Each row below holds a small network's activations on one input, seen along a few directions.
Each table varies a few parts of the input and shows all the possible inputs, shuffled.
Descriptions start from the smaller parts, as in this example, which fits no table here: line(4) and (point or ring(9) or (values(2) and ring(5))).
Shared parts are said once, and a part with two or three values counts as separate values.

A family of inputs:
R1: [-20  11  -2 -13  -6 -11  64   4 -30   8 -12 -13  -3 -25 -12]
R2: [-34   3  -2 -15 -36  42 -15 -41  42  16  -4  26  14 -26   3]
R3: [-20  -7 -39  -6 -34  37 -26 -36  42   7  -1  41  11  14  -6]
R4: [ -3   8 -31   7 -13 -20  44   4 -38   3 -11  -2 -15  11 -13]
R5: [-13   2 -28 -41 -27  -1 -71 -72   5 -19  25  -3  50 -17  19]
R6: [ 39 -10  11   7  21 -17  12   2  13  22   1  -5   2  47  25]
R7: [ 36   7  40  24  32  -1 -10  56   4  -2   3  -5  -7  13  16]
R8: [ 13  -3  47  -4  34 -15  23  -4  17  22  -2  -7   9  18  26]
R9: [ 47  -5  20 -16  40 -53 -27 -42 -36  -1  18 -46  43  16  30]
R10: [ 17 -15  51  14  41 -24  10  21  25  12  12   0  -8  -1  17]
R11: [ 40  -8  23  21  21   0   0  23  21  -9 -12 -14 -13  42  13]
R12: [ -5   9 -26  24 -10  -4  29  29 -26 -17 -20 -17 -28   9 -33]
R13: [ 13  22 -32 -31  22 -55  12 -43 -77 -23   8 -33  15 -13  -7]
R14: [-28  -9 -22  10 -34  60 -40  -8  37 -18  -3  28  -5  21 -16]
R15: [-34 -12   9 -15 -29  33 -26 -12  45  11  13  34  -5 -33 -11]
R16: [-26  -3  -5   4 -27  52 -51  27  20  -3  -6  36  -3 -11  -6]
R17: [-15  -4   2   4   4 -20  48  31 -21   2  -1  -7 -21 -41 -25]
R18: [ -6  14 -16  25   3  -3  24  60 -44 -11  -7 -14 -35 -24 -21]
Changing only one part turns R12 into R14. The same change can be made to R17. Which row results?
> R15
What do these inputs look like to the network?
> values(3) and (point or ring(5))
Which other rows does R2 become when the values(3) part takes its other values? List them by row number.
> R1, R8

A family of inputs:
R19: [-23   5 -57  11 -40  28 -17  -5   4  -9  -7  18  -3  12 -12]
R20: [ -7 -16 -20  25 -12  27 -27   9  37 -18   2  19 -15  18 -13]
R21: [ 29  -9   6  30   2  17  -1  31  21   0 -16 -13 -12  44   0]
R22: [-20  19 -33 -13 -32  25 -40 -13  -6 -13  -3  18  13 -16  -2]
R23: [ 11  -2  15  15  15 -32  42  28  -5  24   6  -3 -14 -20   4]
R24: [  9   5  11  14  29 -16  41  35 -19  17 -13  11 -21   9  -6]
R25: [ 38  -7  13 -16  34 -55   1 -26  -9  16  21  -9  26  23  33]
R26: [-26 -19  13  -6 -20  21  -5   2  54   8   8  26 -13 -27 -12]
R27: [  7  -6  37  13  -1   9  25  19  36  16 -10   1  -8  -3  14]
R28: [-21 -17  18  -4  -7  21 -42   2  28  -6  13  17   5 -20  -9]
R29: [ -5   0   4   0  -2  23 -49  -1  30 -18  10  20   0 -11  -4]
R30: [ 27  -2  32 -13  21 -15 -17 -43  25  12   9 -17  33  41  42]
R31: [-40  -1 -27 -20 -48  28   9 -11  18  16  -4  20   0 -35 -12]
R32: [ 10  20 -10 -10  14 -22   6   3 -50 -28   0 -30  -1 -14  -7]
R33: [ 10   2 -24  12  -4 -29  24  11 -42 -23 -11 -30 -24  15 -23]
R34: [ 30   8  10   3  29 -19  -6  30 -25  -2   7  -6  -6  -1  16]
R35: [ -5   0 -31 -32 -30  13 -36 -79   0   8   6  10  42  -1   7]
R36: [ -4   9  -2  -8  15 -27  16   3 -51 -13   2 -37   3 -25 -12]
R37: [-12  15  -9   3  13 -21  56   3 -43  -8 -14 -16 -22  -6 -24]
R38: [  3 -13   6 -20   6   2 -50 -67  38   6  17  10  22   7  17]
R39: [-29  -8   7   3 -10  36   3   7  34   0   2  39 -16   5 -16]
R40: [ 14  -2  19   5  31 -24   2  33 -28  12  11 -11   2 -12  12]
R41: [-34   3 -20 -13 -37  23 -32 -14  -8   1   1  13  15 -26  -8]
R42: [ -9  12  -3   3   3 -33  57  -2 -32  -4  -2 -30 -11 -36 -21]
R43: [ 23  11  29   8  14  15 -19  18  15  -5  -3 -10   7  17  19]
R44: [ 35  -7  -6  25  11 -21  12  41 -21   3   0  -8 -24  30  -6]
R45: [-41   8 -34 -11 -38  39  14  -9   4   8  -9  34  -6  -5 -12]
R46: [  3   1  27  14  13  24  28  26  21  14 -27  10 -13  27   2]
R47: [ 19  -2 -12 -31  21 -51  16 -50 -34 -17   8 -36  33   8   9]
R48: [  7  -7  40  10  10  12 -13  18   9   3  -3 -12   8   2  23]
Changing only one part turns R19 into R33. The same change can be made to R35. Which row results?
> R47
What do these inputs look like to the network?
> line(5) and (point or ring(5))
List by row number the other rows that have the line(5) part in common with R40.
> R23, R24, R25, R34, R44
